A small network was shown many inputs. Here are its activations along a few directions, one row for each input.
Each table varies a few parts of the input and shows all the possible inputs, shuffled.
A made-up example of a description, with smaller parts first: values(3) and (point or line(11) or (line(4) and ring(5))).
Shared parts are said once, and a part with two or three values counts as separate values.

Other details of the inputs shift rows strongly along two fixed directions, in all tables alike. That doesn't count.
To show where, the next rows are all for the same input, with only those details redrawn:
[  7   4  -1 -10   2  -3  46 -16   2  -5  14]
[ -9   2   0   0   4   4 -15   4   0   8   3]
[ -9   5   2   8  -2   3 -34  18  -6   0  -9]
[ -8   0  -2  -8   8   5   5 -10   6  14  12]
[-11   5   2  10  -2   3 -41  21  -7   1 -10]
[  9  13   7  19 -19  -8 -19  37 -23 -38 -26]
[ -1   9   4  13 -10  -2 -26  27 -14 -19 -17]
[ -9   5   2   8  -2   3 -33  18  -6   0  -8]

Table:
r1: [ -2  -2   0  -9   7   0  26 -14   8   8  15]
r2: [ 20 -31  -9  -5   0  -7  26 -41  23  15  -5]
r3: [  8  17   4  17 -20  -3 -21  39 -28 -37 -23]
r4: [-34 -11  -7 -16  30  17 -35 -22  26  61  29]
r5: [-11   1   1   1   4   3 -28  10   2  10  -2]
r6: [-13  -4   0  -7  12   4 -17  -3  12  24   7]
r7: [ 11  12   5  12 -17  -8  -4  28 -19 -35 -20]
r8: [ 2  5  0 -6  0  3 19 -4 -2 -4  9]
r9: [-13   1  -1  -3   8   7 -19   0   4  17   8]
r10: [-10   8   0   7  -1   7 -35  19 -12   0  -3]
r11: [-7  0  1 -2  5  1 -5  0  3  6  3]
r12: [ 23 -27  -4   5  -8  -9  17 -27  13   0 -15]
r13: [ 15  12   1  -1 -10  -5  42   3 -16 -30   2]
r14: [-15   0   4   5   6   2 -43  15   2  12  -7]
r15: [-1  5 -2 -6  2  5 18 -6 -3  2 14]
r16: [ 19 -26  -5   9  -7  -9  -3 -20  12   3 -20]
r17: [ 39 -23  -4   5 -15 -18  54 -30   7 -22 -18]
r18: [ 23  12   5   3 -16 -13  52   6 -15 -43  -7]
r19: [-14  -7  -3 -19  22   5  13 -27  22  37  27]
r20: [ -5   7   0   1  -2   5 -17  12  -6  -1  -2]
r21: [  2   5  -2 -10   3   3  29 -12   0  -1  14]
r22: [-14   1  -4 -11  13  12  -5 -12   8  24  18]
r23: [ 12   4   1 -10  -1  -5  58 -16   1 -12  15]
r24: [-4 -1  4 -1  4 -2 -3  3  4  4  2]
Changing only one part turns r17 into r2. The same change can be made to r18. Which row results?
Answer: r7
Describe the family of inputs behind these rows.
Answer: values(4) and (point or line(5))
Which other rows does r10 become when the values(4) part takes its other values? List them by row number.
Answer: r3, r13, r15
List by row number the other rows that have the values(4) part in common with r8.
Answer: r1, r12, r15, r23, r24
List by row number the other rows that have the values(4) part in common with r4.
Answer: r9, r10, r16, r19, r22

Table:
r25: [ -7   2   1   7   1  -5 -24  10   2   3 -12]
r26: [-11  -7   3  11   1   6 -53  14   0  12  -4]
r27: [-12 -15  -4 -15  19  12  22 -39  22  39  32]
r28: [ 0  2  0  3  1 -9  2  3  0 -3 -9]
r29: [-26  13  -3 -29  25  15  28 -18  11  34  46]
r30: [-2 -1 -1 10 -2 -2  1 -1 -7 -5 -3]
r31: [ 5 -5  5  6 -2 -1 -2  2 -3 -5  1]
r32: [ 6 -2  7 -2 -1 -8 -1  6  5 -4 -6]
r33: [ -1  27   9  -3  -5  -1  25  24 -20 -30   8]
r34: [ 13   0   2  11  -9  -9  22   4 -12 -27  -7]
r35: [-15 -11  -6 -11  21   9  18 -39  16  37  28]
r36: [ -2  28   7  -1  -6  -2  19  28 -21 -28   6]
r37: [ 2  1  1  1  1 -8  0  4  5 -6 -7]
r38: [  1  -7  -5 -11  12   1  43 -36  14  14  26]
r39: [  9  -4   5   1  -3  -1  34 -14   1 -10   8]
r40: [10  0 -3 -3 -6  1 -1  3 -4 -3 -4]
r41: [-20  24   6   0   2   7 -24  30 -13  -5   8]
r42: [ 17   1   7   2 -11 -15  19  14  -4 -27 -14]
r43: [-18  -4 -11  -7  12  14 -33 -13   8  35   7]
r44: [ 1  0  3  2  1 -7 -5  6  2 -6 -9]
r45: [ -9  -4  -2  -2  11  -2 -18  -1  12  18   0]
r46: [ 2 -1  4  1 -3 -6  1  5  5 -3 -7]
r47: [ 18  -1   6   9 -11  -9  22   7 -10 -25  -5]
r48: [ 6  2 -7  0 -4  1 -1  1 -5 -5 -5]
r49: [ 13   0   3   7  -5  -6  29  -5  -7 -22   0]
r50: [ 14   6  -4  -1  -9  -3  27  -6 -10 -18  -6]
r51: [ 2 -3  4  8 -6  1 -1  0 -1 -6  0]
r52: [ -5  -5   4  13  -6   4 -26  12  -5  -3  -8]
r53: [ -6   1   2  21  -5  -2 -35  17 -13  -6 -15]
r54: [-16  -6 -11  -8  13  15 -35 -12  11  34   9]
r55: [ -8 -10 -12 -25  21  14  20 -41  21  40  29]
r56: [-6 -5  4 -6  6  1 -3 -6 13 13  2]
r57: [ 2 -1  5  0 -3 -5  0  4  7 -5 -7]
r58: [ 2 -3 -1  9 -1 -2  0  1 -4 -6 -1]
r59: [-14  -1   3   7   7   0 -41  11   2  13 -12]
r60: [ 8  1  0  0 -8  5 -1  2 -4 -7 -6]
r61: [ 14   4  -5   1 -10  -3  17   3 -11 -21  -9]
r62: [ 9 -1 -3 -3 -7  2 -2  3 -4 -4 -4]
r63: [  0  -4  -5  -7  10   0  43 -34  10  12  22]
r64: [-16  -4   1   7   7   0 -52  16   5  15 -12]
r65: [ 4 -6  3  6 -3 -2 -1  3 -3 -5  1]
r66: [ 1 -2  5  0 -3 -5  1  5  5 -4 -8]
r67: [ 16   1   6  -4  -6 -14  28   2   4 -18  -4]
r68: [ 15   0   6  -2  -6 -14  24   6   1 -17  -7]
r69: [  3   2  -2   4 -11   6 -21  11  -5  -6 -12]
r70: [ 3  4 -7  2 -5  1 -5  2 -8 -3 -8]
r71: [ -3  -2  -1   1  -2   9 -42  11  -3  10  -8]
r72: [ 5  1 -3  1 -8  5 -6  4 -3 -3 -6]
r73: [-23  -4 -10   2   8  14 -62   4   1  33  -5]
r74: [ 7 -1 -4 -5 -7  4 13 -5 -1 -3  0]
r75: [-1  1  1  3  1 -8  2  3  0 -3 -9]
r76: [ 16   1  -4 -11  -6  -1  31 -12   1  -7   5]
Describe the family of inputs behind these rows.
Answer: values(4) and (point or (values(3) and line(4)))
Changing only the values(4) part turns r37 into r44. The same change can be made to r38. Which row results?
Answer: r49
Changing only the values(4) part turns r30 into r53. The same change can be made to r52. Which row results?
Answer: r27
Which other rows does r31 become when the values(4) part takes its other values? List them by row number.
Answer: r26, r47, r65
Start at r25 and move only the line(4) part, one step at a time. The first step leads to r37. Which rows follow, in order?
Answer: r57, r67
Which other rows does r72 become when the values(3) part takes its other values? List them by row number.
Answer: r27, r46
Which other rows does r40 become when the values(4) part takes its other values? List them by row number.
Answer: r62, r71, r76

Table:
r77: [-14  -3   3   4   8   0 -28   6   7  14  -3]
r78: [ -3 -12  -6   8  -1   7 -34  -4   1  14  -8]
r79: [-13  -6  -2  -7  10   8 -28  -2  12  27   6]
r80: [-1  0  8  6  0 -7 -4 10  1 -6 -5]
r81: [ 16  14   1   6 -15  -6  26  13 -21 -36  -8]
r82: [  6 -12  -7   0   0   3   9 -21   5   9   2]
r83: [-1  0  7  6  0 -7 -5  9  2 -7 -5]
r84: [ 13  -1  -5 -17   3  -4  52 -23   8  -1  12]
r85: [ -3   1  -3 -14   8   7  32 -21   5  13  25]
r86: [  9  15   3  14 -18  -3  -5  26 -24 -35 -17]
r87: [ 4  1  1  0 -4 -2 -6  8  0 -6 -7]
r88: [ -6  -1  -2  -3   2   3 -18   2   5  11  -3]
r89: [-2  7  0  3 -4  4 -5  8 -9 -8  1]
r90: [ -4  -3   1  -6  10  -4  13 -11  11  11   9]
Describe the family of inputs behind these rows.
Answer: values(2) or (values(3) and line(4))
